These are the activations of a small neural network, seen along a few directions. Each row is one input.
Each table varies a few parts of the input and shows all the possible inputs, shuffled.
Descriptions start from the smaller parts, as in this example, which fits no table here: values(3) and (point or line(11) or (line(6) and ring(8))).
Shared parts are said once, and a part with two or three values counts as separate values.
In the rows, zero is written as 128.

Rows:
x1: [146 123 185 132 162  56 117 137 147 148 114 105 111 162 170]
x2: [173 115 131 146 168  90  97 144  85 156  80 165  76 117 162]
x3: [163 114 167 147 165  64 104 134 116 147  85 149  97 138 165]
x4: [181 111 141 145 162  79  94 135 104 152  80 155  92 129 155]
x5: [106 196  76  25 101 128 140 110 195 127  88 147  75 115  37]
x6: [140 108 189 127 145  55 136 128 169 153 138  91 116 155 170]
x7: [ 84 144  67 144  93 202 161 114  88 104 181  87 178 126 120]
x8: [106 124 109  39 119 156 152 109 210 129 108 116  11  92   6]
x9: [163 119 179 135 163  62 103 129 130 144 103 127 107 157 173]
x10: [117 144  53 168 107 246 150 122 102 128 150 103 172 109 111]
x11: [ 82 114 126 146  93 172 113 132 117 102 190 161 210 117 127]
x12: [ 95 123 123 154  93 177 139 135 106  91 180 139 211 126 134]
x13: [107 131 120 155  92 177 158 133  96  84 169 119 208 121 134]
What do these inputs look like to the network? -> values(2) or line(5) or line(6)
A walk changes only the line(6) part. It starts at x2 and steps to x4. List the rest of the walk in order. -> x3, x9, x1, x6

Rows:
x14: [106 135 107 117 120 173 140 123 155 132 141 108 118 122  92]
x15: [110 157 100 120 109 139 134 130 109 115 133 146 156 126 126]
x16: [113 159  88 106 109 147 144 121 118 114 126 124 134 125 104]
x17: [137 124 191 102 146  34 119 138 159 135 111 136 104 149 150]
x18: [166 124 116 118 165 111 112 123 141 166  73 135  46 118 113]
x19: [158 112 191 147 165  53 126 134 133 149 121  94 114 160 188]
x20: [119 144 103 109 104 157 149 125 129 105 130 127 138 116  93]
x21: [117 100 128 168 120 158 145 129 102 121 167  99 162 126 150]
x22: [180 107 143 168 172 101 111 136  84 154  89 127  88 132 177]
x23: [145 127 167  95 153  66 126 120 192 162 104 103  68 152 130]
x24: [130 140 103 165 126 147 140 128  89 128 140 102 163 139 164]
x25: [125 133 121 141 112 151 116 130 123 120 141 149 177 127 133]
x26: [120 147 106 138 117 142 110 126 111 127 139 147 173 135 142]
x27: [164 123 126 113 156  91 113 132 113 140  72 152  55 114 111]
x28: [ 99 116 128 124 102 153 138 127 125 104 161 140 152 113 113]
x29: [100 133 125 126 109 152 137 133 122 103 148 144 156 121 113]
x30: [120 115 129 173 126 161 144 126 101 117 154  98 165 134 152]
x31: [159 122 139 126 154  86 100 140 107 141  78 172  79 114 136]
x32: [142 125 180  89 144  46 129 124 168 134 103 114  77 150 128]
x33: [103 133 115 113 108 163 146 121 132 100 143 120 132 120  91]
x34: [105 120 109 114 114 171 142 122 156 133 154 108 116 113  92]
x35: [146 116 191 118 154  42  97 137 160 146 119 140 124 157 166]
x36: [102 117 117 110 102 161 148 120 133 103 156 120 129 112  92]
x37: [122 146  96 113 116 169 143 123 154 136 128 112 123 116  95]
x38: [109 122 132 144 117 154 114 129 124 116 153 144 174 130 130]
x39: [134 125 119 168 121 159 147 128 100 120 142 103 169 130 156]
x40: [109 107 133 142 110 152 115 127 126 118 167 142 169 121 129]
x41: [115 142 116 123 104 151 140 130 122 105 136 146 160 117 117]
x42: [170 111 140 142 162  94  77 139 109 152  87 176 100 124 154]
x43: [117 159  82 110 121 159 137 119 143 144 124 110 120 126 105]
What do these inputs look like to the network? -> line(5) and (values(2) or line(4))
The inputs of x42 and x22 match in every part but the line(5) part. If x25 is changed in the same way as x42 into x22, which row does it become? -> x39
Which other rows does x22 become when the values(2) part takes its other values? List them by row number. -> x19
Which other rows agree with x36 in the line(5) part? List them by row number. -> x16, x20, x27, x32, x33

Rows:
x44: [186 139 126 166 169  86 107 133  98 169  77 125 115 147 189]
x45: [113 150  98 149 102 154 110 139  69  98 135 193 200 115 145]
x46: [ 80 155 112  93  85 169 188 113 185 111 176  63 158 135  90]
x47: [114 108 102 120 119 194 124 120 147 127 136 142 103  96  70]
x48: [127  89 119 180 130 180 112 141  92 132 161 139 160 110 145]
x49: [140 120 111 118 145 141 151 122 128 136  97 102  50 110  92]
x50: [165 164 103  96 163  95 115 121 146 171  60 122  49 137 121]
x51: [141  97 230 133 149  33 102 144 149 122 134 146 144 159 178]
x52: [161  97 131 176 151 132 136 132  76 135 122 104 111 124 166]
x53: [118 113 199  65 135  30 110 127 199 134 124 147  83 142 114]
x54: [107 164  77  86  90 163 117 127 117  93 117 192 150 101  71]
x55: [ 85 139 129 154 100 160 164 116 131 109 197  61 212 161 155]
The inputs of x51 and x53 match in every part but one. If x52 is changed in the same way as x51 into x53, which row does it become? -> x49
What do these inputs look like to the network? -> values(2) and (point or line(5))
Which other rows does x46 become when the values(2) part takes its other values? List them by row number. -> x55
